These are the activations of a small neural network, seen along a few directions. Each row is one input.
Each table varies a few parts of the input and shows all the possible inputs, shuffled.
Descriptions start from the smaller parts, as in this example, which fits no table here: one of 6 places along a line, together with either a single point or (one of 2 separate values, together with one of 5 places around a ring) or one of 11 places around a ring.
Shared parts are said once, and a part with two or three values counts as separate values.
In the rows, zero is written as 128.

A family of inputs:
x1: [130 125 167 102 164 136 136 113  66 142  82 157 147 103  98 149]
x2: [146 112  84 115  91 107 129 103 171  59  90  81 225  85  95 155]
x3: [141 149 163  89 137 137  91 115  73 122  88 154 166 126  90 165]
x4: [160 134 102 127 119 146 140  75 167  58  99  86 221 109  94 140]
x5: [116 148 218 158 121 148  99 144  62 182 113 195  74 146 177 129]
x6: [139 163 137 148 134 112 145 122 129 187 176 123  74 156 165 133]
x7: [157 120 106 140 176 127 163 103 216 122 163  67 153  75  98 115]
x8: [119  64  47 130 101 156 182 134 150  48  94  78 157 154 122  87]
x9: [138 198 150 130 122  89  97 108 130 173 198 133 117 149 135 142]
x10: [124 177 133 116  96  48  86 138 135 173 189 129 121 127 138 157]
x11: [100 162 215 127  85  84  40 161  69 169 125 202 122 120 148 155]
x12: [142 113 151 106 148 160 140 129  71 135  67 144 123 132 121 154]
x13: [131  75  46 130 132 137 162 165 205  92 163  60 109 142 120  76]
x14: [ 78 113 176 143  92 131  93 189  49 159 125 201  51 188 174  84]
x15: [104  96 115  99 146 166 137 142  74 119  74 168 105 141 124 137]
x16: [169 144 102 126 148 129 120 105 222 102 170  66 171  96  90 130]
x17: [121  83  54 139 129 175 186 103 167  55  85  97 161 123 128 113]
x18: [104 159 234 155 137 124  94 128  56 188 129 208  98 118 154 124]
x19: [156 123  84 113 120  89 109 133 226 103 161  62 174  71  92 144]
x20: [102 129  94 133 105  96 140 168 115 163 189 129  52 197 162  88]
x21: [127 173 153 145 150  88 140 106 123 193 192 135  98 128 142 128]
x22: [159  99  91 145 132 168 188  89 165  70  77  74 178 115 126 131]
x23: [ 80 131 183 151 118 153  98 157  66 164 120 221  55 156 179 112]
x24: [102  78 108  91 120 145 132 173  57 112  81 147 101 173 119 110]
x25: [114 184 231 141 110 125  50 131  64 168 134 205 117 141 147 139]
x26: [132  94  53 139 159 157 166 134 223  99 154  79 112 112 124 103]
x27: [169 110  90 145 161 151 167 120 220 115 147  54 129 103 121 120]
x28: [103 146 101 143 131 117 144 136 132 169 182 149  56 166 167 116]
x29: [127 128 146  76 110  96  80 145  77 122  79 150 169 103  91 180]
x30: [147 110 107 140 148 144 184  73 160  77  93  87 202  87 103 125]
Question: The inputs of x3 and x9 match in every part but one. If x15 is changed in the same way as x3 into x9, which row does it become?
Answer: x28
Question: Describe the family of inputs behind these rows.
Answer: one of 5 places around a ring, together with one of 6 places along a line
Question: Start at x13 and move only the place on the ring of 5, one step at a time. The first step leads to x20. Which rows follow, in order?
Answer: x14, x24, x8

A family of inputs:
x31: [123 130 121 132 122 122 127 136 133 136 146 128 110 141 137 119]
x32: [131 149 135 134 126 108 117 128 140 148 161 125 118 130 134 129]
x33: [138 114 114 125 135 145 146 113 137 101 102 112 156 115 115 132]
x34: [111 138 190 101 120 126  87 140  31 150  79 195 127 135 123 157]
x35: [146 131 127 125 139 134 134 107 145 114 117 110 160 105 111 141]
x36: [109 144 197 133 111 135  90 131  57 144  94 193 125 134 144 139]
x37: [123 111 106 125 121 132 136 136 132 112 120 119 129 134 128 121]
x38: [141 132 126 124 132 123 125 117 147 118 128 111 154 109 112 137]
x39: [126 123 114 127 120 123 130 133 137 122 132 120 128 130 128 125]
x40: [134 141 129 128 125 110 118 126 146 135 147 118 134 120 125 135]
x41: [116 118 123 137 134 140 140 145 121 142 138 138  86 151 147 108]
x42: [121 141 137 140 134 120 128 135 130 159 161 137  91 140 147 118]
x43: [136 126 119 123 130 127 129 121 144 114 124 114 149 114 114 133]
x44: [126 142 128 132 124 113 119 133 138 144 157 128 113 135 136 125]
x45: [126 149 143 142 136 115 127 128 131 163 165 134  98 134 144 122]
x46: [133 114 112 123 128 135 138 123 139 106 113 114 148 119 116 128]
x47: [129 134 122 127 123 114 121 131 143 131 144 121 130 125 127 131]
x48: [120 118 113 129 122 132 133 140 128 126 134 126 111 145 136 115]
x49: [134 103 106 123 135 152 153 115 133  91  90 111 156 120 115 128]
x50: [119 130 130 140 132 130 134 140 125 152 150 138  87 146 148 112]
x51: [141 125 121 125 137 137 137 111 143 110 113 112 157 110 113 138]
x52: [130 103 104 121 129 143 145 126 134  96 102 112 149 124 116 124]
Question: Describe the family of inputs behind these rows.
Answer: either one of 2 separate values or (one of 4 places along a line, together with one of 5 places along a line)

A family of inputs:
x53: [145 123  94 129 152 128 151 120 183 123 158  86 130 113 114 120]
x54: [145 116 103 117 143 138 158 101 142  97  98  98 171 108 105 142]
x55: [ 93 166 185 127 103 104  89 154  32 193 147 203  63 184 168 130]
x56: [131 110  85 147 135 130 147 146 200 123 173  87 100 129 138  97]
x57: [148 121 100 117 133 119 131 125 173 109 136  87 156 104 103 136]
x58: [144 128  93 136 146 124 164 108 175 124 156  86 134 120 122 119]
x59: [138  94 107 116 137 162 162 104 119  77  62 112 177 112 103 135]
x60: [135 119  84 154 144 136 174 122 187 130 169  88 100 136 146  99]
x61: [ 93 151 188 115 113  99  73 178  44 198 146 205  53 168 156 130]
x62: [136  85 108 108 129 157 136 128 131  70  66 109 178 103  96 133]
x63: [135 113  85 147 150 140 161 134 195 130 171  88  95 129 138 100]
x64: [141 119  94 129 137 118 137 132 188 117 160  84 135 112 114 117]
x65: [139  89 108 109 143 167 149 117 127  76  64 111 173 104  95 135]
x66: [151 130  99 124 142 125 157 102 161 116 132  89 154 112 112 138]
x67: [143 127  95 124 117 114 133 116 172 103 137  90 163 111 112 135]
x68: [144 121 101 120 126 135 146 102 146  86 101  98 181 117 107 140]
x69: [ 87 157 183 123  96  95  76 168  42 190 148 207  61 174 166 129]
x70: [126 116  80 155 119 125 149 137 198 117 174  89 108 135 147  96]
x71: [136 126  88 137 121 113 139 123 187 111 161  87 142 119 122 116]
x72: [ 97 154 187 116 127 111  87 167  38 204 144 206  49 168 155 133]
x73: [150 135  97 127 125 121 145 103 165 105 135  88 164 120 114 136]
x74: [137  99 105 119 121 159 151 105 123  66  65 111 186 121 106 133]
x75: [152 124 100 117 147 129 144 113 169 115 134  89 151 105 104 138]
x76: [ 95 164 226 141 101 115  62 147  45 178 122 221  94 142 164 137]
x77: [102 172 229 145 108 124  75 133  35 181 120 217  95 152 166 138]
x78: [ 95 159 187 124 121 107 101 154  28 204 143 204  54 175 164 133]
x79: [131  91 102 116 114 152 138 120 131  64  68 113 186 111 104 132]
x80: [143 134  91 139 129 120 152 109 179 113 159  85 143 128 124 117]
x81: [105 160 230 135 132 132  74 146  41 192 117 220  82 136 153 141]
x82: [138 113  98 117 118 128 134 116 153  84 103  99 180 107 105 139]
x83: [103 166 229 142 126 128  88 133  31 192 116 218  86 144 162 140]
x84: [146 110 104 110 148 143 145 113 150  96  99  98 168 101  97 143]
x85: [142 107 104 110 134 133 131 124 154  90 102  96 173 100  97 140]
x86: [101 157 232 133 117 120  60 157  46 186 119 220  86 135 154 138]
x87: [133 125  82 157 127 132 162 123 191 119 172  88 109 145 148  97]
Question: Describe the family of inputs behind these rows.
Answer: one of 5 places around a ring, together with either one of 2 separate values or one of 5 places along a line

A family of inputs:
x88: [116 115  80 150 124 136 173 137 145 133 162 109  78 177 159  90]
x89: [115 108  73 119 119 106 127 176 169 136 180 105  78 152 135 101]
x90: [145 121 110 117  96 119 112 109 157  68  95  98 213  95  98 149]
x91: [141 181 188 115 146 107  97 111  87 183 143 159 123 121 121 164]
x92: [128  87  83 116 127 167 174 110 113  68  65 109 164 140 116 123]
x93: [168 130 108 108 157 127 154  83 164 100 107  79 198  80  80 159]
x94: [146  97 129 141 160 187 162  97 148  84  72 114 169  90 109 125]
x95: [151 159 101 140 157  99 152 108 195 162 204  80 114 114 128 129]
x96: [ 97 133 167 128 113 137 124 139  32 155  97 194  88 170 159 127]
x97: [111 169 193 126  89  91  60 137  77 152 132 182 139 132 138 148]
x98: [128 151 105 148  96  89 109 133 191 130 193 100 126 131 143 115]
x99: [114 143 214 151 149 157 110 126  70 170 104 197  94 125 156 130]
x100: [133 125 128 172 159 156 161 123 180 147 170 112  83 127 157  90]
x101: [ 97 124 162  98 108 108  76 179  55 160 117 184  89 149 131 135]
x102: [128  79  79  89 121 135 128 153 136  73  81  99 165 116  90 134]
Question: The inputs of x99 and x94 match in every part but one. If x101 is changed in the same way as x99 into x94, which row does it become?
Answer: x102
Question: Describe the family of inputs behind these rows.
Answer: one of 3 separate values, together with one of 5 places around a ring
Question: Which other rows does x88 become when the place on the ring of 5 takes its other values? List them by row number.
Answer: x89, x95, x98, x100
Question: Which other rows does x98 become when the choice among 3 separate values takes its other values? List them by row number.
Answer: x90, x97

A family of inputs:
x103: [152 104  93 119 142 151 161  97 162  75  89  84 189  98  96 138]
x104: [142 102  52 146 139 139 178 122 218  96 163  59 127 127 128  97]
x105: [155 115  83 125 143 129 151 111 200  95 138  68 167  96 100 129]
x106: [112 163 196 128 110 109  79 137  66 168 127 188 112 138 144 145]
x107: [153 119  91 124 128 128 144 101 183  81 117  77 190  96  99 137]
x108: [100 145 157 150 121 118 114 157 101 183 172 170  50 167 173 104]
x109: [113 159 187 130 125 109  86 146  83 182 148 179  89 137 146 136]
x110: [ 99 125 181 116 114 139  96 152  34 146  83 199 104 151 141 135]
x111: [108 159 164 133 121 102 102 150  88 188 169 170  68 159 158 125]
x112: [111 148 198 124 124 132  96 132  44 161  98 196 111 140 141 144]
x113: [141  81  76 111 132 159 162 117 153  59  73  87 182 110  96 128]
x114: [150 116  59 129 139 122 167 115 205 101 159  59 146 118 112 118]
Question: Describe the family of inputs behind these rows.
Answer: one of 2 separate values, together with one of 6 places along a line
Question: The inputs of x114 and x105 match in every part but the place on the line of 6. If x111 is changed in the same way as x114 into x105, which row does it become?
Answer: x109
Question: Which other rows does x104 become when the choice among 2 separate values takes its other values? List them by row number.
Answer: x108

A family of inputs:
x115: [113 154 146 119 108  99  86 158 102 166 165 156  87 159 142 129]
x116: [115 186 210 122  97  75  50 139  72 186 149 192 119 124 140 162]
x117: [120 103  81 131 111 122 132 152 172 103 148 100 120 138 130 103]
x118: [145 110  67 122 110 122 146 114 186  70 124  70 185 116 104 126]
x119: [172 118  93 121 169 149 168  79 197  84 108  63 199  72  83 148]
x120: [131 106 102 156 146 158 166 126 172 118 140 104 106 128 144  99]
x121: [122 189 234 146 137 110  82 113  71 198 145 195 110 116 149 150]
x122: [165 112  73  97 130 113 137 107 194  71 114  55 212  80  71 152]
x123: [124 156 169 143 145 133 121 132 102 179 158 159  75 151 154 120]
x124: [ 95 101 151  99 100 141  99 161  34 110  55 183 129 154 129 138]
x125: [107 102 172 123 133 177 133 132  35 123  49 192 115 144 136 126]
x126: [120 123 114 146 147 134 164 134 134 157 156 125  75 148 153 105]
x127: [109 120  91 120 112 101 130 159 133 143 165 122  88 156 140 111]
x128: [154 114  88 146 146 158 179  85 188  83 117  75 170 106 117 122]
Question: Describe the family of inputs behind these rows.
Answer: one of 2 separate values, together with either a single point or one of 6 places along a line
Question: The inputs of x117 and x120 match in every part but the choice among 2 separate values. If x118 is changed in the same way as x117 into x120, which row does it become?
Answer: x128
